These are the activations of a small neural network, seen along a few directions. Each row is one input.
In each table, some parts of the input vary, and every possible input appears once, in random order.
A made-up example of a description, with smaller parts first: one of 5 places around a ring, together with either a single point or one of 9 places around a ring or (one of 2 separate values, together with one of 6 places along a line).
Shared parts are said once, and a part with two or three values counts as separate values.
In the rows, 128 means zero.

Other details of the inputs vary at random and push rows far along three fixed directions, the same in every table; ignore that.

A family of inputs:
x1: [131 135  78 145 107 144 145 114 150 125  98 115 175]
x2: [113 140 120 131 128 115 117 135 124 201 148 157 131]
x3: [131 151  80 147 128 149 134 104 147 120 112 124 185]
x4: [107 123 165 108 128 125 101 148  78  85 128 176  86]
x5: [ 83 152 187  91 154 124 109 101 117 110 134 210 107]
x6: [138 160  79 136 135 126 148  99 150 112 122 123 182]
x7: [170 111 144 128 100 154 159 106 133  18  86  47  92]
x8: [ 96 160 125 128 155 120 108 123 122 193 171 183 156]
x9: [149  77 185 119 109 139 128 152 121  93 114  90  45]
x10: [ 97 125 177 102 143 135 123 119 111 108 129 161  76]
x11: [153 123  91 150 120 137 162 117 141 109 114  73 173]
x12: [114 137 146 117 128 153 152  81 124  42  73 124 129]
x13: [ 92 174  68 135 136 140 134  91 153 131 110 174 193]
x14: [150 107 140 134 129 105 127 157 124 185 138 104 125]
x15: [127 137 108 124 142  98 101 181  97 160 155 155 137]
x16: [110 151 135 121 105 170 145  71 119  65  63 147 120]
x17: [147 105 123 149 125 114 112 160 136 166 168  89 110]
x18: [118 124 181 128 121 140 109 115 116 107 132 151  67]
x19: [113 128 111 134 142 103 109 175  89 166 153 158 142]
x20: [165  87 135 139 118 101 129 166 136 155 175  69 110]
x21: [149 122 123 131 130 111 110 155 132 166 172  97 115]
x22: [141  90 123 138 112 110 128 170 130 167 162  65 100]
x23: [135 150  75 125 117 142 142 117 150 116 109 104 176]
x24: [134 145  83 156 125 129 151  96 151 121 112 134 180]
x25: [ 83 168 136 109 125 173 142  68 122  59  78 172 140]
x26: [129  93 177 110 102 133 119 139 120  89 137  97  51]
x27: [163  94 126 154 109 111 121 153 120 178 156  72  97]
x28: [ 94 155 120 128 139 117 109 133 137 198 154 195 149]
x29: [167 105  80 165 110 125 158 125 155  96 117  48 147]
x30: [126 158  74 115 142 140 143 108 149 121 105 140 190]
x31: [150 110  59 164 104 120 139 146 113  95  93 101 161]
x32: [ 98 146 190 113 145 133 124 107 110 108 141 174  89]
x33: [138 100 126 133 102 152 154  93 136  35  70  95  89]
x34: [142 137  83 154 115 147 139 105 145 122 106 114 178]
x35: [172 107  88 160 110 135 158 131 153  98 112  46 156]
x36: [149  81 197 108 114 125 125 148 118  81 127  78  60]
x37: [123 134 192  94 141 128 116 132 119  97 125 140  83]
x38: [149 102 189 129 105 146 119 128 102 108 120  97  52]
x39: [ 97 129 176  91 142 134 114 114 118 106 133 183  86]
x40: [122 138 118 109 152 107 115 150 137 178 161 151 133]
x41: [167  90  70 153 101 126 161 120 140 115  93  52 136]
x42: [102 127 174 106 142 135 115 124 123 105 126 166  72]
x43: [172  96 142 148 115 112 135 163 123 177 150  72 110]
x44: [124 134 140 129 113 171 144  79 118  41  85 108 117]
x45: [104 140 128 111 158 123 121 146 127 191 153 169 155]
x46: [114 150  77 115 140 142 142  99 147 125 108 161 204]
x47: [102 165 132 113 154 129  99 126 127 193 170 201 175]
x48: [122 157  67 128 122 133 140 105 151 118 114 122 174]
x49: [134 112 132 139 136  96 121 153 139 177 150 127 128]
x50: [ 81 159 186 104 159 126 108 106 122 112 127 209  99]
x51: [104 131 163 121 134 127 101 152  84  88 120 177  80]
x52: [ 98 163 138 120 132 145 144  52 120  64  65 181 133]
x53: [162 101 143 148 121 113 130 167 137 171 156  93 120]
x54: [114 143 139 126 151 109 115 143 136 191 145 177 160]
x55: [129 109 184 109 122 142 126 128 106 116 108 135  64]
x56: [122 163  90 129 138 140 145  92 146 122 120 158 210]
x57: [158  90 138 137 129 104 124 180 140 161 150  69 115]
x58: [130 158  82 151 129 130 153  83 137 135 106 145 183]
x59: [141 115  81 147 124 117 157 114 144 106 108  74 166]
x60: [141 106 127 135 118 122 118 175 140 171 154  89 115]
x61: [122 162 129 115 150 125 103 141 130 185 167 163 154]
x62: [109 132 181 109 129 140 105 109 113 102 146 161  82]
x63: [121 126 129 114 127 122 113 156 134 180 162 136 143]
x64: [147 114 130 122 139  91 120 164 138 163 161  95 118]
x65: [156  85 127 132 127 116 125 182 140 164 150  75 108]
x66: [108 150 109 135 143 104 104 156  84 188 138 202 152]
Each input here is: one of 6 places along a line, together with either a single point or (one of 2 separate values, together with one of 5 places around a ring).
Question: Changing only the place on the line of 6 turns x21 into x27. The same change can be made to x7. Which row results?
Answer: x43
Question: Changing only the place on the line of 6 turns x44 into x61. The same change can be made to x59. Which row results?
Answer: x64
Question: Change only the place on the ring of 5 in x39. List by row number the other rows that result.
Answer: x5, x20, x26, x62
Question: List by row number the other rows that have the place on the line of 6 in common with x3.
Answer: x13, x17, x29, x35, x42, x50, x51, x57, x60, x65
Question: Change only the choice among 2 separate values in x6. List by row number the other rows that result.
Answer: x7

A family of inputs:
x67: [160 100 119 122 102 139 154 117 140  67  73  64 109]
x68: [ 90 181 119 121 132 156 137  70 121 113  85 183 156]
x69: [145 106 177 114 108 137 113 155 124  86 138  72  46]
x70: [122 164 139 130 120 164 139  65 118  78  98 160 140]
x71: [146 126 125 128 119 120 105 161 133 178 167 108 117]
x72: [125 128  58 158 128 118 149 127 161 179 119 130 211]
x73: [110 158  88 132 127 155 133  87 128 136 116 163 181]
x74: [ 99 141 192 102 128 161  99 114 111 101 139 185  75]
x75: [138 128 158 121 147 117 124 157 128 153 168 117 127]
x76: [107 109 197 119 117 135 108 150  67  54  85 171  31]
x77: [136 104 123 108 139 104 122 167 132 179 158 106 123]
x78: [112 168 134 113 147 148 143  77 138  99  87 195 173]
x79: [ 86 152 140 124 120 155 145  60 120  64  76 170 110]
x80: [147 132  74 158 117 122 143  98 136 133 122  99 160]
x81: [ 94 182 154 100 176 115 112 128 127 174 167 207 149]
x82: [120 125  96 152 114 138 151  99 135 122 105 118 161]
x83: [140 126  93 136 134 116 149 103 149 114  96 123 158]
x84: [139 125 195 118 114 140 120 114 103  99 132 123  46]
x85: [148 136  80 145 121 126 117 151 147 192 163 110 188]
x86: [141 128  88 146 139 120 149 119 146 113 130  93 182]
x87: [120 112 146 119 141 111 122 158 132 151 169 121 122]
x88: [140 107  93 132 116 125 156 120 147  74 113  63 131]
x89: [122 130 203 126 126 145 126 116 104 116 125 144  74]
x90: [111 147  73 124 139 114 128 131  96 100  97 172 185]
x91: [ 81 192  84 114 152 149 121  90 147 125 120 201 187]
x92: [136 123 105 127 159  76 120 164 140 220 179 129 165]
x93: [138 106 128 139 117 116 110 158 138 172 177 114 123]
x94: [157  97 103 165 111 129 156 121 147 103  94  70 142]
x95: [157 102 157 143 114 118 134 150 118 151 140  76  78]
x96: [ 91 167 165 114 159 121  99 118 128 136 157 197 108]
x97: [117 149 105 125 149 123 142  93 138 115 113 155 190]
x98: [131 131 102 160 124 134 150  95 131 121 105 116 163]
x99: [158  86  96 140 101 123 143 147  98  44  66  87 111]
x100: [163 127 102 146 115 122 128 138 144 146 150  89 137]
x101: [126 122 116 136 130 105  95 191  93 135 155 140 113]
x102: [127 118 148 119 118 134 114 133 112 146 145 125  80]
x103: [121 150 105 117 136 141 140 104 144 129  94 159 187]
x104: [156 131 103 142 126 118 130 148 150 139 151  82 139]
x105: [103 129 147 104 152 107 117 141 129 174 162 173 146]
x106: [ 95 156 131 119 127 137 123  84 120 124 125 184 122]
x107: [113 120 165 120 129 129 109 144 132 121 160 136  94]
x108: [158 110 137 125 138  99 128 164 140 184 149 112 121]
x109: [147  85 121 156 108 103 116 191  76 144 132  94  89]
x110: [ 96 155 181  85 154 131 109 126 114 147 140 193 130]
x111: [120 132 193 111 115 153 110 115 100 112 132 145  74]
x112: [111 143  92 128 146 108 116 161  93 121 131 164 160]
x113: [109 170  94 112 145 136 138 105 140 116 115 145 181]
x114: [127 115 198 124 128 135 110 132 120  77 144 119  57]
x115: [ 96 137 183  94 150 143 114 133 115 113 145 166  98]
x116: [123 130  96 118 157 100 117 177 141 216 184 126 161]
x117: [146 101  93 143 105 142 155 123 146  98  81  73 122]
x118: [150 142  88 149 124 137 140 123 154 116 132  94 179]
x119: [150  91 131 137 105 112 115 160 137 145 165  81  83]
x120: [112 150 130 127 123 159 141  95 135  97  77 153 151]
x121: [135 135  64 152 110 129 119 138 101  90 108 137 159]
x122: [124 109 159 101 136 123 120 145 128 142 126 143  86]
x123: [118 126 118 133 119 159 147 103 138  93  79 132 139]
x124: [118 148 140 131 143 113 101 130 130 169 168 170 120]
x125: [131 110 114 126 118 135 152 103 146  85  88 122 145]
x126: [ 90 156 138 118 123 168 142  65 115  68  71 167 110]
x127: [155 106 119 114 106 137 153 115 133  59  86  55 115]
x128: [129 150 110 127 108 154 137  84 122  94  97 121 132]
x129: [110 134 224  96 120 163 104 123 109  54 125 141  42]
x130: [158 115 109 150 122 115 144 146 147 159 121  89 136]
x131: [150 101  98 152  92 142 149 103 132  91 111  71 131]
x132: [144 125  51 160 106 120 129 139  92 116 108 117 165]
x133: [150  94 179 113 119 132 125 165 119 102 145  62  74]
x134: [110 146 145 116 165 101 115 140 129 162 167 160 128]
x135: [ 81 170 145 106 161 138  94 135 131 174 168 213 149]
x136: [132 147  63 155 125 132 144 120 140 187 122 116 215]
x137: [107 128 138 108 149 101 118 141 139 183 145 180 129]
x138: [133 120 183 130 131 131 125 142 126 143 129 139  96]
x139: [142 106 132 148 135  97 125 160 139 186 146 112 112]
x140: [141  98 171 124 137 111 124 144 128 137 134 127  97]
x141: [130 115 107 115 151 101 118 175 137 222 177 130 174]
x142: [144  81 146 114 121  99 130 161 131 134 149  77  85]
x143: [121 123  94 142 117 130 151 107 150 111  89 121 142]
x144: [164  91 168 119 126 112 132 162 125 134 151  74 100]
x145: [170 119 108 152  99 149 143 113 142  82 117  69 139]
x146: [155  91 102 130 110 142 155 125 146  90  87  75 138]
x147: [122 159  98 146 132 140 127  88 142 116 126 160 180]
x148: [128 115 119 131 129 104 112 166 145 167 176 108 115]
x149: [148 116  88 138 112 130 123 144 143 148 146  91 132]
x150: [126 129 144 123 106 159 148  93 131  53  59 112  96]
x151: [161  91 148 151 112 115 122 147 117 153 161  77  92]
x152: [ 89 158 170 125 152 121 114 104 110 159 136 200 105]
x153: [151 116 137 116 142  96 127 162 133 177 162 103 127]
x154: [ 83 151 171 114 145 147 112 115 107 162 135 202 114]
Question: Describe the family of inputs behind these rows.
Answer: one of 8 places around a ring, together with either a single point or (one of 2 separate values, together with one of 5 places around a ring)
Question: Changing only the place on the ring of 8 turns x67 into x68. The same change can be made to x108. Which row results?
Answer: x95
Question: Changing only the place on the ring of 8 turns x154 into x73. The same change can be made to x109. Which row results?
Answer: x132
Question: Change only the choice among 2 separate values in x119. List by row number the other rows that result.
Answer: x93
Question: List by row number the other rows that have the place on the ring of 8 in common with x113.
Answer: x75, x81, x86, x87, x88, x112, x115, x116, x133, x134
Question: Change only the choice among 2 separate values in x129. List by row number the other rows that result.
Answer: x69
Question: Change only the place on the ring of 5 in x143. List by row number the other rows that result.
Answer: x117, x130, x139, x150

A family of inputs:
x155: [142 114 134 138 136 107 122 162 129 193 159 118 135]
x156: [138 127 123 128 126 132 143 117 132  99 109 107 140]
x157: [133 124 114 140 119 131 141 106 131 104 112 111 128]
x158: [129 115 173 122 128 126 122 134 120 130 133 135  90]
x159: [124 122 164 119 124 132 117 133 118 133 135 134  82]
x160: [130 125 174 124 128 130 118 135 117 124 143 129  91]
x161: [131 122 115 128 126 125 142 115 135  97 110 110 134]
x162: [133 130 113 134 115 141 135 114 137 103 113 109 129]
x163: [ 84 184 139 115 152 141 121  79 122 128 115 223 150]
x164: [126 122 168 118 122 135 114 135 122 127 142 130  87]
x165: [126 115 170 117 125 133 120 136 122 133 131 135  89]
x166: [ 87 182 143 113 150 143 121  78 122 128 118 222 153]
x167: [139 116 130 124 136 109 120 169 132 190 162 112 136]
x168: [131 125 114 130 127 129 138 115 136  92 119 109 134]
x169: [138 128  61 145 129 110 127 158 122 149 135 120 182]
x170: [ 82 185  97 122 157 126 114 106 139 187 147 218 194]
x171: [125 120 164 111 131 130 115 143 124 121 143 127  87]
x172: [136 126 116 133 113 143 138 108 133 109 110 110 131]
x173: [135 126 116 124 121 141 136 117 138  97 117 108 137]
x174: [138 127 119 128 125 134 138 115 137  94 119 109 138]
x175: [131 120 101 131 119 125 133 137 109  90 100 121 135]
x176: [123 117 166 119 127 131 120 137 122 133 129 136  85]
x177: [132 119 117 139 121 130 144 111 134 104 106 114 131]
x178: [141 130  78 139 136 109 139 138 148 162 134 110 180]
x179: [144 112 130 127 138 100 120 166 135 186 165 113 134]
x180: [138 130  75 135 132 116 137 140 149 165 132 109 179]
x181: [120 114 153 126 125 122 112 154  94 123 123 152  90]
x182: [134 124 117 122 120 137 140 117 137 102 108 109 136]
x183: [140 129 122 139 119 138 142 108 127 106 111 108 135]
x184: [138 115 131 133 132 114 120 164 131 197 157 119 134]
x185: [120 118 163 120 123 130 118 131 118 131 138 133  81]
x186: [139 129 119 137 118 136 137 110 136 100 117 110 134]
x187: [ 75 180 135 102 155 144 117  89 128 117 123 220 153]
x188: [136 129 115 130 127 132 138 117 137  94 116 109 134]
x189: [132 125 100 142 113 131 127 131 109  92 107 120 131]
x190: [138 130 122 130 127 136 139 117 133  94 118 106 141]
x191: [126 117 169 123 131 124 122 135 121 130 130 137  87]
x192: [126 126 168 123 129 126 116 134 121 124 142 134  86]
x193: [135 129 119 126 123 143 137 119 134  97 116 106 139]
x194: [133 126  73 135 132 113 138 139 149 164 135 110 179]
x195: [127 122 170 120 123 136 119 133 114 133 137 128  87]
x196: [132 118 111 140 130 103 108 173 103 184 155 138 130]
x197: [130 111 124 133 133 108 119 161 134 194 158 124 128]
x198: [131 127 114 139 119 132 138 110 135  99 117 110 130]
x199: [135 131 119 135 115 145 137 114 133 104 114 107 135]
Question: Describe the family of inputs behind these rows.
Answer: one of 5 places around a ring, together with either a single point or (one of 2 separate values, together with one of 4 places along a line)
Question: Changing only the place on the ring of 5 turns x192 into x163. The same change can be made to x199. Which row results?
Answer: x195
Question: List by row number the other rows that have the place on the ring of 5 in common with x179.
Answer: x156, x161, x167, x175, x178, x180, x182, x194
Question: A walk changes only the place on the ring of 5. It starts at x183 and steps to x160. List the rest of the walk in order.
Answer: x190, x156, x155
Question: Change only the choice among 2 separate values in x163. List by row number the other rows that result.
Answer: x159
